A small network was shown many inputs. Here are its activations along a few directions, one row for each input.
Each table varies a few parts of the input and shows all the possible inputs, shuffled.
Descriptions start from the smaller parts, as in this example, which fits no table here: one of 2 separate values, together with either a single point or one of 9 places along a line or (one of 6 places along a line, together with one of 8 places around a ring).
Shared parts are said once, and a part with two or three values counts as separate values.

Rows:
row 1: [ 35  29 -28 -26  -4  13 -43 -33  -9  46 -18 -34   0  -4]
row 2: [-15   5   2  20  -9  17 -18 -50 -21  11 -12 -66   0   3]
row 3: [-14   5   4   2  -9  36  -9 -29  25  34 -12 -63   1 -22]
row 4: [-15  49 -68   5 -12  12  -5 -18 -31   3 -47 -50  38  -4]
row 5: [-10 -13  -4   8 -34  30 -14 -48 -10   6  13 -65   4 -10]
row 6: [ 55  48  18 -30  23   6 -17  11  -1 -41 -12  67 -15  38]
row 7: [-19  -2  60 -17 -22   0  16  -7  17 -59  36  43  34  18]
row 8: [-26 -42  -4  49  14 -21  18  24 -36  18  16 -22 -17   5]
row 9: [-14   5  62   9  14 -12   5 -23  -5 -71   9  37  27  50]
row 10: [-21  -3   1  -7 -43  30  -5 -33  -2  23  14 -62   5 -25]
row 11: [ 54  34  37 -37  13 -16 -17   2   6 -39   2  62  16  24]
row 12: [ 33 -10 -36  10  15 -22 -10  38 -23  54  17  22 -23 -19]
row 13: [-47 -39   5  42  40  -5  33  34 -20  29 -21 -10 -22 -16]
row 14: [-21 -40  -3  30  12   0  21  45  16  40  16 -15 -16 -25]
row 15: [-19 -59 -12  30 -13  -9  18  24 -22   9  46 -24 -10 -11]
row 16: [-27   4 -78  37  10 -27  29  55 -46  10 -19   3  22  -8]
row 17: [-35   4  71  -3  37   3  21 -12   9 -62 -27  46  24  29]
row 18: [ 53  18  31 -47 -16 -24   2  -6  29 -44  26  61  11  14]
row 19: [-36   7  10  10  16  31   0 -41  -6  21 -46 -60  -3 -18]
row 20: [ 29   9 -45 -43 -33  -7 -31 -31  28  23  -2 -35 -21 -22]
row 21: [-36 -37   5  47  31   3  22  47   4  38 -25  -5 -23 -14]
row 22: [-27   8   9  15   9  37  -9 -28  16  31 -51 -56  -4 -14]
row 23: [-24   6  71   2  29   8  12   3  32 -51 -32  49  22  30]
row 24: [ 38  41 -44 -18   7  34 -40 -22 -15  40 -31 -24 -32  15]
row 25: [ 45  21  13 -50 -15 -33  -9  -3  43 -52  16  58  -3   3]
row 26: [ -8 -10  54  -4 -13  -1   9 -22   9 -74  38  38  32  33]
row 27: [ 31 -31 -40  -6 -16 -31   8  31  -1  44  43  15 -28 -29]
row 28: [ -6   5  65  -8  10   5  12   2  44 -46   8  42  28  20]
row 29: [ 36   8 -32 -38 -35   4 -23 -38  13  41   6 -35  -8 -14]
row 30: [-14  49 -13  -8  11 -19  17   9 -17 -80 -27  54  66  34]
row 31: [-31 -48  -7  17 -22  -7  25  39 -13  25  44 -18 -11 -26]
row 32: [ 33   7 -51  18  25   2 -11  44 -28  47   1  31 -53   0]
row 33: [ 25 -26 -51 -11 -17 -37  -6  34  16  28  30  15 -39 -36]
- What do these inputs look like to the network? => one of 3 separate values, together with either a single point or one of 4 places along a line or one of 6 places around a ring
- Changing only the choice among 3 separate values turns row 14 into row 3. The same change can be made to row 15. Which row results? => row 5
- Which other rows does row 29 become when the place on the line of 4 takes its other values? List them by row number. => row 1, row 20, row 24
- List by row number the other rows that have the choice among 3 separate values in common with row 30. => row 6, row 7, row 9, row 11, row 17, row 18, row 23, row 25, row 26, row 28
- Which other rows does row 10 become when the choice among 3 separate values takes its other values? List them by row number. => row 7, row 31

Rows:
row 34: [ 16   4 -65  -5 -23   2 -11   5 -23  53   7 -39 -11 -28]
row 35: [ 30  16  35 -24   2   8 -13 -11  15 -29   9  36  -9  22]
row 36: [-21   9  36  -7  -2   4  13 -11   9 -56  -3  26  37  27]
row 37: [-28 -63  -1  48  24 -36  43  82 -16  13  36  41 -21 -12]
row 38: [ -8  21  32 -11   6  -2   9  -1  19 -51 -12  36  25  11]
row 39: [ 22  21  22 -24   8 -14   0   0  16 -37  -9  38  13  18]
row 40: [-22 -22  -6   9  -7  19  -3 -20   0  51  -9 -62 -22 -30]
row 41: [ -1   8 -61  16   7   3 -11   2 -29  40 -27 -35 -19 -11]
row 42: [-18  -3 -16  30  15  26  -6   0 -12  50 -27 -52 -11 -12]
row 43: [ 29  19  26 -27   7  -9 -12  -8  22 -25   2  48   8  18]
row 44: [  7 -19 -38  -1 -33   4 -14 -14   9  45  19 -57 -19 -31]
row 45: [ -4   8  39  -3  -5  -6   3 -23  -8 -55  14  19  31  27]
- What do these inputs look like to the network? => either a single point or one of 5 places around a ring or one of 6 places along a line
- Start at row 40 and move only the place on the ring of 5, one step at a time. The first step leads to row 44. Which rows follow, in order? => row 34, row 41, row 42

Rows:
row 46: [-54  12  41  20  -8  32   3 -33  -8 -42 -13 -40  55  30]
row 47: [ 43 -20  43 -18 -13  -2 -17   8  13   3  50  36 -26  -2]
row 48: [ 20  19 -50 -13  -2 -32  -1  32  -3 -27  12  67  18   7]
row 49: [-49 -15  53  34  32  25  29   3  25  -6 -34   1  18   3]
row 50: [-28 -42  47  45  42 -17  28  29 -18 -22  22  30  -8  14]
row 51: [ 38  20  -9   0  31 -13  -6  32 -19  -9  -7  64 -25  43]
row 52: [ 17  75  -8 -19  -6  17 -20 -50 -20 -43 -38  -8  31  16]
row 53: [ 10   5  43 -35  -6   5 -22 -31  55  10  -4   1 -17 -11]
row 54: [ 32 -11  -2 -39 -38 -24  17  19  23 -12  61  31  10 -15]
row 55: [ 19  45   2 -25  38  14  -9   9  15 -10 -63  23  -5  11]
row 56: [-38 -37   7  22  -6 -49  43  44  -6 -44  19  28  22  -4]
row 57: [ 15   9  21 -45 -40  16 -24 -87  12 -29   9 -33  19  16]
row 58: [ 19  11 -87  16  10  -6 -20  13 -43  92 -30 -52 -15 -26]
row 59: [-61 -42 -41  44  -3  23  20  17 -39  68  -5 -68 -29 -38]
row 60: [ 18 -28 -60  12 -32  10 -20  -5  12  72  21 -81 -47 -44]
- Changing only one part turns row 60 into row 58. The same change can be made to row 53. Which row results? => row 55
- What do these inputs look like to the network? => one of 3 separate values, together with either a single point or one of 4 places along a line
- Which other rows does row 48 become when the choice among 3 separate values takes its other values? List them by row number. => row 54, row 56
- Which other rows does row 51 become when the choice among 3 separate values takes its other values? List them by row number. => row 47, row 50

Rows:
row 61: [  9 -20 -27 -16 -23   0  -1 -36   0  63  13 -68   3 -42]
row 62: [-11 -13  -3  13 -34  11 -28 -33   3  48   8 -67 -21 -39]
row 63: [ 33  35   0 -33 -33 -17   5  -3  -2 -54  31  35  20  19]
row 64: [-23  25  48  -8  21   6  -1 -34  22 -43 -25  23  22  33]
row 65: [-23 -22  -3  10 -27  59  -7 -30   6  28  14 -74 -22  -9]
row 66: [ 33  23  21 -34   7  -7 -21  -6  27 -25  20  59  -1  16]
row 67: [-46 -40   1  66  22  -9  44  88 -15  20  25  25  27  -5]
row 68: [-20  11  35 -10   3   6   0 -36   5 -59 -26  23  45  30]
row 69: [ 20  -5 -69  -2 -14 -12 -32   0  -9  56 -12 -61 -21  -2]
row 70: [-17  27  32  -7   2  -2   2 -27  -5 -80 -13  -1  47  17]
row 71: [-17 -56   3  54  37 -30  28  51 -61  15  32  29 -35   9]
row 72: [ 57  16  38 -34  14   3 -21  11  28 -17   6  49  -8   7]
row 73: [-39 -75  -4  30  16 -52  55  83  17  -4  27  45 -35 -31]
row 74: [-12  29 -61 -11   0  30 -12   4 -36  66 -45 -46 -17 -32]
row 75: [  0  24  68  -7  22  15   9 -17  22 -29 -38  12   8  29]
row 76: [ 21  23 -83  26  13  10 -16  -5 -14  50 -37 -40 -28 -22]
row 77: [ 34  18   5 -37 -24 -10  -6 -10  11 -36  20  58  16  24]
- What do these inputs look like to the network? => either one of 3 separate values or one of 6 places along a line or (one of 2 separate values, together with one of 4 places along a line)
- Which of the alternatives is row 64? => one of 2 separate values, together with one of 4 places along a line

Rows:
row 78: [ 20  27  -6 -22   4 -12  -3   5  10 -29 -11  41  12  14]
row 79: [ 16   9  29 -25 -11  11 -18 -40  18 -15   3  -4  -2  10]
row 80: [ -2  -2 -12  18  23 -16  14  37 -19 -12  -3  37  -9  11]
row 81: [ 14  36  15 -17   6  20 -16 -23  13 -13 -27   2   9  13]
row 82: [-25  -9  10   5 -20  16  -1 -32   6  -8   2 -44  10  -5]
row 83: [ 33   1 -77  -8 -19   2 -26   1 -13  78   2 -49 -38 -35]
row 84: [ 29   4  17 -27 -14 -22  -3  -4  12 -27  27  35  10   6]
row 85: [-29 -13  -3  35  28  -5  15  19 -20  12 -20  -6   2   2]
row 86: [ -1 -33  11  12  -1 -14  17  39   2   0  40  32  -9  -2]
row 87: [-20  22   0   5   0  24  -4 -25 -15  -2 -25 -30  23   7]
row 88: [-36 -42  15  25   4  -3  24  22   6  16  12 -13  -8 -20]
- What do these inputs look like to the network? => either a single point or (one of 2 separate values, together with one of 5 places around a ring)

Rows:
row 89: [-15 -29 -62  31  -6   8  -2  15 -24  83  -2 -70 -34 -40]
row 90: [ 22  17  -9 -22 -16   5 -17 -21   6   0   3  -7   0   1]
row 91: [ 13  19  -6 -19  -9   5 -13 -22   6  -4  -8  -7   5   2]
row 92: [-21 -22  23  17   9 -12  20  19  -1 -19  12  19   7   5]
row 93: [  0  -4   5   6  11  -9   8  18  -4 -12   3  26  -1   8]
row 94: [ -8  11  14  -3   0  13  -4 -19   4  -9 -13 -11  13   6]
row 95: [-16   0  23   2  -1  14   0 -20   7 -10  -8 -15   8   4]
row 96: [ 23  -1  -4 -11   0 -13  -3  14   4   2  15  25  -9   0]
row 97: [  4  18   4  -8   0   9 -10 -21   0  -7 -14  -8   7   7]
row 98: [ 12   0  -2  -5   4 -12   3  16   5  -6   6  25  -4   2]
row 99: [-14 -10  14  12   9  -8  17  20  -3 -17   6  23   8   6]
- What do these inputs look like to the network? => either a single point or (one of 2 separate values, together with one of 5 places along a line)
- Which other rows does row 92 become when the choice among 2 separate values takes its other values? List them by row number. => row 95
- Which other rows does row 99 become when the place on the line of 5 takes its other values? List them by row number. => row 92, row 93, row 96, row 98

Rows:
row 100: [  1 -30  10   9  -4   2  11  29  22  30  26  -1 -17 -23]
row 101: [ -7 -10 -10  -6 -19   4  -3 -31  -8  18   2 -47  -3 -17]
row 102: [ -4   5 -24  11 -16  17 -12 -21 -19  11   3 -42  -7  -5]
row 103: [-53 -19  70  27  21 -17  45  23  -2 -86  10  58  46  34]
row 104: [-12  28 -34  -3  -3  22  -4  -8 -10  18 -30 -23  16  -6]
row 105: [-15 -18  -7  -4 -26   5  -7 -27  23  16   4 -47  -4 -20]
row 106: [ 55  36  17 -58 -24 -29 -10 -10  22 -75  31  80  29  29]
row 107: [  1 -26   3   5   2  -7   4  20  -7  33  21   4 -22 -17]
row 108: [  0   5 -31   9  24 -16   9  35  -6  11 -27  15 -18 -11]
row 109: [ 19  42  75 -31  23  29 -22 -46  34 -43 -36  28   8  36]
row 110: [  1  17 -26   7  -7  10 -11 -12 -20  21 -14 -40  16  -1]
row 111: [  6 -21 -17  15   7  -1   2  27 -15  23  15   6 -30   3]
row 112: [  9  -9 -27  18  21 -20  -1  21 -15  25  -6   9 -13  -1]
- What do these inputs look like to the network? => either one of 3 separate values or (one of 2 separate values, together with one of 5 places along a line)
- Which of the alternatives is row 106? => one of 3 separate values
- Which other rows does row 104 become when the choice among 2 separate values takes its other values? List them by row number. => row 108

Rows:
row 113: [ 92  58   7 -76 -19 -17 -46 -39  33 -20   9  47  17  18]
row 114: [-25 -12 -16   1 -34   3  -9 -48 -18  12   4 -77   7 -29]
row 115: [  2  13  -5   4  18 -23  29  52 -35 -45   7  65  28  25]
row 116: [-36  17  -7  -2 -13  41  -3 -31   3  43 -40 -69  17 -20]
row 117: [-17   0 -27  27  38  21 -11 -13 -27  53 -52 -41 -19   2]
row 118: [ -7  -5 -76  40   2 -13   5  45 -42  38   8  -4  -3  -8]
row 119: [-17   0  38 -13 -23  -2   4 -52  18 -68   9  -6  33  32]
row 120: [-23  33  50  -5   3  38  -1 -30  33 -54 -28  -1  43  19]
row 121: [ -3 -47 -45  26   8 -35  14  63   9  45  11  -5 -37 -32]
row 122: [ -8  33  45  17  44   7  -1  -4 -10 -41 -47  24   2  34]
row 123: [ -7 -59  13  33  -9   4  17  24  -2  53  48 -38 -29 -34]
row 124: [ 72  40 -62 -55 -36  21 -49 -33   8  39   2 -24 -47 -15]
row 125: [-19 -47  69   5  -1  -2  15  17  17 -26  52  46  -5  16]
row 126: [ -5 -25  17  -1  22 -44  36  49  14 -30  16  83  -9  -6]
- What do these inputs look like to the network? => one of 2 separate values, together with either a single point or one of 6 places around a ring
- List by row number the other rows that have the choice among 2 separate values in common with row 125. => row 113, row 115, row 119, row 120, row 122, row 126
- Which other rows does row 120 become when the choice among 2 separate values takes its other values? List them by row number. => row 116
